Each row below holds a small network's activations on one input, seen along a few directions.
In each table, some parts of the input vary, and every possible input appears once, in random order.
Descriptions start from the smaller parts, as in this example, which fits no table here: one of 2 separate values, together with either a single point or one of 9 places around a ring or (one of 4 places along a line, together with one of 5 places around a ring).
Shared parts are said once, and a part with two or three values counts as separate values.
In the rows, 128 means zero.

Other details of the inputs shift rows strongly along two fixed directions, in all tables alike. That doesn't count.

Rows:
row 1: [ 90 115 130 116 135 130 138 135 133 162 108 142]
row 2: [ 95 120 127 131 142 133 144 128 123 165 111 141]
row 3: [143 126 125 121 114 124 141 118 135 114 140 120]
row 4: [105 112 137 132 149 128 137 127 125 165 110 152]
row 5: [144 124 134 131 118 138 131 119 122 116 136 120]
row 6: [ 89 113 125 131 143 132 136 130 135 158 109 141]
row 7: [137 123 131 141 122 136 128 117 127 110 131 120]
row 8: [ 99 117 128 142 150 132 135 124 130 160 106 152]
row 9: [132 120 137 114 114 127 126 127 127 106 131 119]
row 10: [137 137 129 131 126 133 125 115 119 107 132 126]
row 11: [ 92 118 127 124 140 136 142 132 131 163 111 142]
row 12: [158 133 122 123 133 122 132 115 139 109 116 115]
row 13: [164 170 103 150 129  96  57 218 137 159 182  89]
row 14: [155 127 121 121 127 125 139 113 141 111 116 106]
row 15: [142 126 135 126 127 126 125 120 115 109 133 127]
row 16: [105 121 122 130 145 117 151 122 130 167 114 152]
row 17: [145 127 124 127 117 121 144 113 128 116 139 119]
row 18: [140 130 131 120 121 135 124 124 123 107 134 128]
row 19: [142 135 133 136 126 137 125 116 124 111 132 128]
row 20: [132 125 127 136 122 132 128 116 122 105 131 118]
row 21: [130 131 133 116 112 135 130 125 128 104 130 118]
row 22: [134 130 127 129 125 133 120 122 128 102 130 127]
row 23: [136 131 127 136 128 130 123 118 121 104 129 127]
row 24: [ 85 121 128 121 138 131 136 131 136 159 107 141]
row 25: [132 130 130 124 118 139 128 118 129 106 134 117]
row 26: [138 127 127 116 110 119 139 121 137 112 135 120]
row 27: [109 114 125 134 140 123 155 122 137 174 116 144]
row 28: [ 95 107 132 121 141 129 138 132 130 164 112 142]
row 29: [138 135 130 122 121 137 126 124 124 105 133 127]
row 30: [134 131 129 131 120 136 130 114 121 108 133 117]
row 31: [146 132 125 122 119 121 136 120 133 112 139 129]
row 32: [142 129 134 134 118 140 134 119 123 114 134 119]
row 33: [ 89 125 127 121 142 130 132 130 134 157 104 151]
row 34: [133 136 132 117 117 133 125 126 127 103 128 128]
row 35: [142 132 131 126 124 132 126 120 116 109 133 127]
row 36: [102 123 132 135 147 136 141 127 127 165 109 152]
row 37: [122 152 104 157 157  86  72 220 133 215 156 113]
row 38: [129 131 129 124 121 129 119 124 130 101 125 128]
row 39: [135 136 129 124 123 137 122 119 127 105 133 127]
row 40: [126 125 130 124 116 131 123 123 132 102 127 119]
row 41: [105 118 132 132 147 134 139 126 125 167 110 152]
row 42: [140 137 130 129 124 134 129 120 117 108 132 127]
row 43: [141 133 127 117 115 117 134 123 135 110 133 129]
row 44: [166 169 107 149 137  89  53 218 134 155 179  98]
row 45: [139 129 133 136 120 140 130 114 126 113 134 119]
row 46: [153 131 129 133 122 123 139 115 130 118 138 130]
row 47: [144 118 139 131 120 132 130 120 122 115 136 119]
row 48: [135 131 132 114 117 131 122 126 126 105 129 129]
row 49: [140 126 131 126 118 134 131 118 117 111 135 118]
row 50: [ 94 114 134 116 142 123 133 134 130 158 105 151]
Description of these inputs: one of 2 separate values, together with either a single point or (one of 4 places along a line, together with either a single point or one of 5 places along a line).
Q: Changing only the choice among 2 separate values turns row 8 into row 7. The same change can be made to row 35. Which row results?
A: row 49
Q: Changing only the choice among 2 separate values turns row 32 into row 36. The same change can be made to row 37. Which row results?
A: row 15
Q: A walk changes only the place on the line of 5. It starts at row 44 and steps to row 18. List the rest of the walk in order.
A: row 29, row 39, row 22

Rows:
row 51: [137 124 133 130 130 131 132 123 122 127 127 130]
row 52: [123 132 129 125 125 135 127 126 128 120 124 129]
row 53: [135 128 126 130 126 127 140 119 130 129 129 125]
row 54: [132 126 128 130 124 130 138 121 126 129 133 126]
row 55: [126 125 125 119 125 125 130 126 138 120 120 123]
row 56: [139 152 118 145 136 112  75 183 126 143 152 112]
row 57: [134 122 133 136 133 131 129 121 120 125 127 130]
row 58: [122 123 135 119 126 133 122 130 123 119 125 128]
row 59: [117 129 130 131 125 137 122 125 122 118 129 131]
row 60: [119 127 130 122 122 134 127 128 125 120 130 128]
row 61: [125 129 126 130 132 132 122 122 130 117 118 128]
row 62: [122 126 128 120 120 128 132 127 134 121 126 124]
row 63: [132 125 132 137 130 131 131 120 122 126 130 130]
row 64: [121 128 134 123 125 137 123 128 123 120 127 131]
row 65: [134 124 131 128 126 129 136 121 125 129 131 126]
row 66: [128 131 126 123 130 132 125 124 132 119 118 128]
row 67: [133 129 127 138 130 130 135 118 127 126 128 128]
row 68: [140 133 127 121 130 116 137 121 128 124 129 146]
row 69: [ 40 112 121 131 170 129 140 152 135 231  88 173]
row 70: [126 129 125 121 129 129 127 125 133 119 119 125]
row 71: [136 121 132 127 128 128 133 123 123 128 128 127]
row 72: [135 126 132 131 128 132 134 121 124 129 130 130]
row 73: [154 146 115 142 131 100  93 180 134 155 158 106]
row 74: [123 126 135 122 127 137 121 129 122 119 124 131]
row 75: [136 130 127 132 128 130 138 119 129 129 128 128]
row 76: [140 129 125 130 133 127 137 118 133 127 123 127]
row 77: [122 130 128 122 124 132 129 126 129 120 125 126]
row 78: [133 128 128 132 126 133 137 120 126 129 133 129]
row 79: [121 123 133 119 120 129 128 129 129 121 129 126]
row 80: [126 135 130 114 127 122 125 127 127 116 125 145]
row 81: [137 128 125 137 135 126 134 116 130 125 123 127]
row 82: [120 126 134 121 123 134 125 128 124 120 128 128]
row 83: [119 124 129 120 118 130 130 129 130 121 131 126]
row 84: [157 154 107 145 138 100  96 173 140 154 151 106]
row 85: [132 122 127 127 120 125 141 121 130 130 135 125]
row 86: [119 127 134 129 127 137 120 125 121 118 127 131]
row 87: [133 121 131 126 122 125 138 122 129 130 132 125]
row 88: [121 131 128 131 127 135 124 124 126 118 124 129]
row 89: [139 124 123 126 128 120 141 119 138 129 125 123]
row 90: [130 127 128 139 128 132 134 119 123 126 133 129]
row 91: [122 120 134 117 122 129 126 130 127 120 126 127]
row 92: [135 124 125 127 122 123 143 120 134 130 130 123]
Q: Describe the family of inputs behind these rows.
A: one of 2 separate values, together with either a single point or (one of 4 places along a line, together with one of 5 places along a line)
Q: Changing only the choice among 2 separate values turns row 61 into row 81. The same change can be made to row 62. Which row results?
A: row 92
Q: Changing only the choice among 2 separate values turns row 64 into row 72. The same change can be made to row 52. Which row results?
A: row 75
Q: Which other rows does row 83 become when the place on the line of 4 takes its other values? List them by row number.
A: row 59, row 60, row 69
Q: Which other rows does row 79 become when the choice among 2 separate values takes its other values? List them by row number.
A: row 87
Q: A walk changes only the place on the line of 5. It starts at row 57 and steps to row 63. List the rest of the walk in order.
A: row 90, row 67, row 81
